A small network was trained on invented records. Each row is its activation on one of them, seen along a few directions.
Each row is followed by the record's values for the fields U, D, L, N.
Other fields move the rows too, some of them a lot.
In the rows, 500 means zero.
Random noise pushes rows far along 3 fixed directions. That doesn't count. These rows show it; they differ only by the noise:
[181 397 662 374 425 320 236 610 402 324 645 338 535 467 549 472 345 446]
[376 503 416 482 509 596 418 404 547 422 446 424 415 558 424 458 610 556]
[244 527 548 562 481 424 303 487 415 346 558 341 387 548 505 523 472 528]
[305 521 497 636 577 439 328 447 502 383 482 354 391 527 474 571 579 543]
[390 536 397 598 575 577 414 376 566 428 411 408 375 560 419 521 666 576]

[434 464 512 893 550 471 147 465 276 297 512 403 462 436 484 564 780 441]
U: u4 / D: d1 / L: l4 / N: n1
[446 548 499 555 620 414 579 465 594 590 458 521 412 548 563 582 418 643]
U: u2 / D: d2 / L: l1 / N: n2
[467 699 515 634 509 419 455 386 422 365 556 508 409 632 468 492 656 602]
U: u5 / D: d3 / L: l3 / N: n2
[572 538 566 600 374 477 418 521 304 485 554 474 518 541 628 580 350 436]
U: u2 / D: d4 / L: l1 / N: n2
[593 559 591 563 409 530 602 532 362 571 472 524 439 537 514 525 309 383]
U: u3 / D: d1 / L: l4 / N: n2
[654 534 402 644 566 618 549 442 485 529 419 614 556 601 481 500 672 458]
U: u3 / D: d2 / L: l3 / N: n2
[438 366 538 768 638 311 309 548 651 521 470 389 388 309 541 770 454 469]
U: u4 / D: d4 / L: l1 / N: n2
[582 391 589 560 659 395 542 654 589 634 495 498 665 300 613 668 442 347]
U: u5 / D: d1 / L: l2 / N: n1
[529 560 370 732 631 544 678 460 714 646 246 559 353 487 451 689 575 598]
U: u3 / D: d2 / L: l1 / N: n2
[535 191 531 716 788 192 300 596 774 505 346 458 768 147 451 787 722 394]
U: u1 / D: d4 / L: l1 / N: n2
[712 587 416 670 516 750 577 389 447 568 338 519 483 515 474 571 662 571]
U: u2 / D: d1 / L: l2 / N: n1
[402 834 476 354 393 698 694 333 383 494 570 496 244 779 494 357 346 708]
U: u2 / D: d3 / L: l2 / N: n1
[479 291 475 246 696 319 530 584 809 526 470 509 705 419 504 475 580 525]
U: u6 / D: d3 / L: l1 / N: n2
[654 711 506 803 544 526 610 480 394 480 528 457 416 654 626 572 489 561]
U: u6 / D: d2 / L: l1 / N: n2
[499 468 428 357 496 524 396 432 508 315 558 546 618 599 437 288 775 538]
U: u6 / D: d3 / L: l3 / N: n2
[680 599 226 703 526 660 540 290 562 551 330 567 369 551 331 494 851 583]
U: u1 / D: d4 / L: l3 / N: n2
[534 460 360 378 649 563 684 443 818 633 327 653 455 464 424 513 597 631]
U: u3 / D: d2 / L: l1 / N: n2
[498 350 469 359 300 722 553 450 578 620 459 538 431 452 496 504 358 466]
U: u2 / D: d4 / L: l1 / N: n2
[580 636 360 740 607 574 641 326 571 546 448 464 389 585 525 632 636 573]
U: u1 / D: d3 / L: l1 / N: n2
[463 689 605 811 757 280 434 479 459 482 507 380 390 506 575 729 500 599]
U: u2 / D: d4 / L: l2 / N: n1
[596 620 497 443 340 575 518 439 149 409 662 507 438 639 529 350 392 457]
U: u1 / D: d4 / L: l4 / N: n2
[478 476 451 352 212 666 598 543 431 514 552 593 372 485 549 452 279 454]
U: u5 / D: d4 / L: l1 / N: n2
[495 623 567 499 335 551 409 482 296 385 632 479 475 680 550 291 521 513]
U: u4 / D: d2 / L: l3 / N: n2
[403 411 415 571 542 418 440 524 569 503 396 507 441 437 483 527 486 557]
U: u4 / D: d2 / L: l1 / N: n2
[664 371 441 611 472 645 470 426 390 490 452 517 519 479 395 511 622 405]
U: u1 / D: d4 / L: l4 / N: n2
[452 672 511 380 327 664 549 478 382 478 614 486 348 702 526 271 299 561]
U: u4 / D: d2 / L: l3 / N: n1
[178 549 671 442 449 241 374 548 434 337 681 369 377 559 653 484 262 564]
U: u4 / D: d3 / L: l1 / N: n2
[578 566 443 453 559 577 634 511 501 534 498 520 486 559 521 416 535 581]
U: u6 / D: d2 / L: l2 / N: n1
[297 482 491 539 553 437 438 552 575 469 411 503 329 386 517 657 495 548]
U: u3 / D: d4 / L: l2 / N: n1
[675 504 476 623 540 535 506 480 576 594 386 559 550 486 493 586 676 396]
U: u3 / D: d4 / L: l3 / N: n2
[631 379 466 619 647 397 434 570 556 601 406 496 708 305 425 564 681 406]
U: u1 / D: d1 / L: l4 / N: n1
[528 610 313 434 385 699 506 332 428 403 460 523 392 725 454 366 617 646]
U: u4 / D: d3 / L: l1 / N: n2
[646 581 430 442 482 736 565 428 508 492 481 565 555 627 488 295 583 487]
U: u4 / D: d2 / L: l3 / N: n1
[751 641 235 587 503 833 724 356 517 630 330 642 402 605 384 453 644 521]
U: u5 / D: d1 / L: l3 / N: n1
[518 487 510 372 616 506 548 441 652 582 484 489 634 511 485 443 611 457]
U: u2 / D: d3 / L: l4 / N: n1

Which values does each new row have?
[466 292 575 688 688 242 383 608 655 499 431 471 676 220 482 715 530 471]
U: u1 / D: d2 / L: l1 / N: n2
[464 515 606 593 352 508 432 578 269 517 685 417 488 479 532 500 337 398]
U: u1 / D: d1 / L: l4 / N: n1
[481 461 477 326 312 656 519 564 388 515 598 472 465 537 485 378 359 510]
U: u6 / D: d1 / L: l2 / N: n1
[510 536 527 667 510 468 437 507 336 527 602 401 496 507 524 559 569 476]
U: u1 / D: d1 / L: l4 / N: n1
[549 729 565 806 618 409 374 470 315 369 569 446 479 644 624 504 592 507]
U: u4 / D: d2 / L: l3 / N: n1
[370 504 521 387 621 285 368 529 483 417 618 404 568 590 515 453 614 536]
U: u6 / D: d3 / L: l4 / N: n1
[485 559 506 452 630 387 610 573 571 546 508 569 538 477 515 467 431 474]
U: u5 / D: d2 / L: l3 / N: n1
[563 415 344 394 422 814 603 417 637 500 357 708 483 505 363 405 609 546]
U: u3 / D: d2 / L: l1 / N: n2
[482 397 422 401 297 617 427 499 433 453 522 513 410 463 537 428 408 493]
U: u4 / D: d4 / L: l1 / N: n2
[539 244 568 560 524 268 258 639 469 455 549 466 733 275 505 665 471 405]
U: u1 / D: d4 / L: l1 / N: n2
[431 480 610  96 350 457 541 662 354 505 648 539 574 535 637 382 201 427]
U: u3 / D: d4 / L: l2 / N: n1
[323 705 592 601 385 436 463 520 209 383 691 369 268 597 567 551 287 593]
U: u1 / D: d4 / L: l2 / N: n1
[552 711 524 235 391 552 600 472 383 501 585 527 617 739 556 309 371 516]
U: u2 / D: d3 / L: l3 / N: n1
[369 646 416 654 321 566 581 425 356 441 512 502 238 557 460 462 359 616]
U: u1 / D: d2 / L: l1 / N: n2
[484 441 502 524 385 470 417 547 483 530 445 523 483 476 483 573 537 466]
U: u3 / D: d4 / L: l3 / N: n2
[260 812 634 636 599 293 540 490 453 453 640 392 254 718 616 629 335 598]
U: u3 / D: d3 / L: l3 / N: n1
[187 400 532 308 324 293 364 605 384 371 631 440 541 464 523 469 281 477]
U: u1 / D: d3 / L: l1 / N: n2
